Each row below holds a small network's activations on one input, seen along a few directions.
Each table varies a few parts of the input and shows all the possible inputs, shuffled.
Descriptions start from the smaller parts, as in this example, which fits no table here: one of 6 places along a line, together with either a single point or one of 9 places along a line or (one of 2 separate values, together with one of 8 places around a ring).
Shared parts are said once, and a part with two or three values counts as separate values.

Other details of the inputs shift rows strongly along two fixed directions, in all tables alike. That doesn't count.

Table:
row 1: [  7  -6  -6  23  38   9  -4  38  25 -13 -20  31   1  -5   2]
row 2: [ -9   8   4  -6 -18  -9  -3 -18  -8  -2   9 -20   5   7  -7]
row 3: [12 -4 -4 11 29 16  7 17  8  0 -7 25 -2 -3  7]
row 4: [-16   2  -6  -3 -29  -8  -1  -6 -15   2   9 -23   3   0  -5]
row 5: [  4   3   0 -12  -1   2   3 -19  -2  12   6  -4 -10   2  -5]
row 6: [ 21   2  -5  -7  28  16   8  -5   1  15  -8  20 -12  -5   5]
row 7: [ -1  -3   0  14  13   5   5  16   3 -12  -3   7   8   1   5]
row 8: [  7  -2  -3 -13  -2   4   5 -17  -9  11   5  -3  -3   0   0]
row 9: [  3  -1   2 -12  -8  -1   1  -8  -1  19   0  -1 -10  -7  -6]
row 10: [-20  -5   2  10 -11 -12  -1   3  -3 -28   8 -20  26  10   2]
row 11: [  3   5   2 -14 -10   1  -3  -7  -4  16  -4  -1 -10  -4  -5]
row 12: [ 10   5  -9 -12  -1   4   6 -14  -7  11   1  -5  -4   1   1]
row 13: [-18  -4   1  24  12   0  -4  31   7 -29  -7   3  14   2   8]
row 14: [-14  -3   7  14 -14 -14  -7   9  11 -25   1 -10  16   6  -2]
row 15: [  5   6   1 -10  -1   1   2 -19  -3  12   4  -4  -9   1  -5]
row 16: [  3   3   4 -12  -9   1  -3  -8  -4  16  -5  -2 -11  -4  -5]
row 17: [  6   8   2  -9   0   1   0 -19  -4  13   1  -3  -9   1  -4]
row 18: [  9  -1  -3 -13  -1   5   2 -16 -10  11   5  -2  -3   0   0]
row 19: [  0  -3  -1  11  11   3   3  17   2 -12  -1  11  10   2   6]
row 20: [  1   3  -3 -11  -8   3   0  -5 -12  16   5   1 -11  -6   2]
row 21: [  9   3   2 -12 -11  -3  -2 -13   0  12   1   2 -10  -2  -4]
row 22: [  5   2   1 -14  -9  -1  -3  -6  -3  18   0   0 -10  -6  -3]
row 23: [  8   4   4 -10  -9  -3   1 -14   1  13  -1   1 -11  -2  -6]
row 24: [ 15   0  -3   9  41  14   3  13   9  -4 -15  25  -1  -1  10]
row 25: [ -9  -4   0  14  11   4   0  18   3 -10  -4   5   1  -4   5]
row 26: [-8 -7 -2 12  9  2  0 16  4 -7 -1  7  3 -3  6]
row 27: [ 11   5  -3  -9 -10  -5  -1 -12   1  13  -1   0 -11  -2  -8]
row 28: [ 24   4 -11  -3  20  18   8   6   0  17  -8  24 -13  -6   5]
row 29: [  0  -5   4  12  11  -3  -1  12  18 -13  -7  11   2   2   0]
row 30: [-17  -8   6  14 -15 -17  -4   8  11 -26   3 -13  15   8  -3]
row 31: [-19  -8   3  14 -13 -10   2  10  -3 -22   9 -15  23   8   2]
row 32: [  1   0  -3 -10  -7   3   0  -6 -11  18   5   0 -11  -5   2]
row 33: [-18  -1   3  10  -5 -10   0   5  -2 -27   4 -17  24  10   2]
row 34: [  0   0  -2  -8  -6   5   3  -8 -10  18   5  -2 -12  -7   0]
row 35: [ -9  -2   2  22  17  -2  -6  18  16 -30  -2   4  16   6   3]
row 36: [-16   1   3  -3 -22  -6  -2  -5 -16   0   5 -22   0   0  -2]
row 37: [  5  -1  -2 -13  -1   4   7 -18  -8  11   5  -6  -3   0   0]
row 38: [ 21   1  -4  -6  27  15   2  -5   9  14  -5  24 -18  -4   1]
row 39: [ -9   0   2  -7 -22 -10  -4 -19  -8  -3  14 -23   5   7  -7]
row 40: [  5  -2   1 -13  -9  -2  -3  -6  -2  18   1  -1  -9  -4  -3]
row 41: [-27  -3   3  14 -17 -11  -5  15  -4 -25   8 -20  17   3   3]
row 42: [-17  -4   5  17  -6  -8   1  15  -3 -27   2 -14  21   8   3]
row 43: [  9   5  -1 -11  -7   5   4  -7 -13  12   6  -1  -5  -3   1]
row 44: [ 20   3 -10  14  46  15   0  17  23  -3 -15  33 -10   0   5]
row 45: [  7   6  -1 -12  -3   2  -1 -18  -5  11   6  -1  -8   0  -4]
row 46: [ 0  0  3 -2 -2  0 -5  6  5  4 -4  2 -2 -4 -1]
row 47: [ -7  -2   1  -6 -24  -7   2 -10 -16   3  13 -18   8   5  -2]
row 48: [ 11   0   2 -11 -10  -2  -2 -13   1  13   1   2 -11  -2  -4]
row 49: [ 17   1  -1  -7  18  12   1   4   8  21 -12  22 -18 -10  -1]
row 50: [ -6   3   1 -10 -18  -7   1 -16 -14  -3  11 -22  10   3  -1]
row 51: [ 4  4  0  0  2  3  4  5 -7 -1  0  3  2  1  3]
row 52: [-6 -8  2  9  6 -4 -3 16 12 -7 -5  6  4 -2  1]
row 53: [ -1   0   4  13   9  -2  -4  13  16 -15 -11  13   4   3   1]
row 54: [-17  -4   8  19  -9 -15  -6  10  12 -27  -5 -10  17   8  -1]
Description of these inputs: one of 6 places around a ring, together with either a single point or one of 8 places around a ring.
Q: The inputs of row 47 and row 18 match in every part but the place on the ring of 6. If row 51 is changed in the same way as row 47 into row 18, which row does it become?
A: row 33
Q: The inputs of row 42 and row 36 match in every part but the place on the ring of 6. If row 3 is changed in the same way as row 42 into row 36, which row does it become?
A: row 34
Q: A walk changes only the place on the ring of 8. It starts at row 21 and steps to row 14. List the rest of the walk in order.
A: row 53, row 54, row 23, row 29, row 30, row 48
Q: Which other rows agree with row 35 in the place on the ring of 6? List them by row number.
A: row 2, row 5, row 15, row 17, row 38, row 39, row 44, row 45

Table:
row 55: [ 14   1   0  -8   7  14   4  11  -8  26  -8  20 -15 -13   7]
row 56: [ 13  -1  -4 -10  19  21  13  -1 -17  17   2  15  -8  -9  11]
row 57: [ -9  -2  -4 -10 -18  -1  -1   1 -12  23   4  -8 -13 -10  -2]
row 58: [-18  -2   2  21  -7 -10   4  15  -4 -37  10 -15  32  13   6]
row 59: [  7  10  -8 -11  10  11   2 -15 -10  15   1   0 -10  -1  -2]
row 60: [ 15   9  -3  -6  33  14  -2 -14   5  13  -8  17 -19  -4   3]
row 61: [-39 -11  -2  22 -15 -11   0  13 -13 -32  15 -34  28  11   4]
row 62: [ -7  -4   0  27   2  -5  -3  35  13 -29  -6  11  19   4   5]
row 63: [ 16   6  -3  -7  13   4   4 -21   7   9  -2   7 -10   2  -4]
row 64: [ -7   2   1 -20 -45 -17   4 -35 -25  -2  21 -40  17  11  -6]
row 65: [  3  -9  -2  27  41   3   2  27  29 -35 -10  21  23  10   7]
row 66: [ 25  -1   1 -11   3   4   1   1   5  18 -10  23 -14  -6   0]
row 67: [ -6   3   8 -13 -38 -17  -5 -26   1  10   6 -24  -9   2 -15]
row 68: [-15   6   6 -16 -34 -14 -12 -24  -4  10   7 -26  -9   0 -12]
row 69: [ 14   5   0  -8  17  13  -3   6   4  24 -13  20 -28 -13  -1]
row 70: [ -7 -13   7  25  11  -9  -8  28  30 -30  -8  13  16   4   0]
Q: The inputs of row 56 and row 60 match in every part but one. If row 55 is changed in the same way as row 56 into row 60, which row does it become?
A: row 68
Q: Describe the family of inputs behind these rows.
A: one of 2 separate values, together with one of 8 places around a ring
Q: Change only the choice among 2 separate values in row 61. List by row number the other rows that result.
A: row 57

Table:
row 71: [ -7   0 -11 -21 -24  -1  10 -24 -30  23  22 -25   2  -1   0]
row 72: [-22   2  -3   8 -19  -6   1  12 -14  -8   4 -20   3  -1  -2]
row 73: [ 12  12  -5 -11   3   0  -2 -24   6  10  -1  -2 -11   6  -8]
row 74: [-20 -11  -1   2  -9   0   6   6 -17 -15  13 -24  22   5   4]
row 75: [-31   0   8  31   6 -19 -10  19  23 -61  -6 -19  40  20   0]
row 76: [-16 -10  13   9  -8 -15  -6   1  18 -14  -3 -12   9   3  -6]
row 77: [ -5   3  -1  -8 -24  -6 -10  -1   1  15   5  -3 -13  -9  -4]
row 78: [ -3  -1   1  23  33  13  -1  40   5 -11 -21  23   1  -6  13]
row 79: [ 40   3  -1 -10  24  15   6   4   6  22 -15  38 -13  -8   5]
row 80: [ 11  -6  -1  -8   7   1  -1 -11  16  18  -7  12 -22  -4 -10]
row 81: [  7   6  -2  -9  -4   5   7 -26 -17   9  16  -7  -4   6   0]
row 82: [ -1   4   4 -12 -11   1   5 -27 -21  -1  16 -17   4   3   2]
row 83: [ 26   3  -5 -10  -4   3   6  -6   0  17  -2  14  -8  -2  -2]
row 84: [ 10  -5   5  16  31  11 -11  36  25  -3 -20  42 -12 -12   7]
Q: The inputs of row 73 and row 75 match in every part but one. If row 72 is changed in the same way as row 73 into row 75, which row does it become?
A: row 78
Q: Describe the family of inputs behind these rows.
A: one of 2 separate values, together with either a single point or one of 6 places around a ring
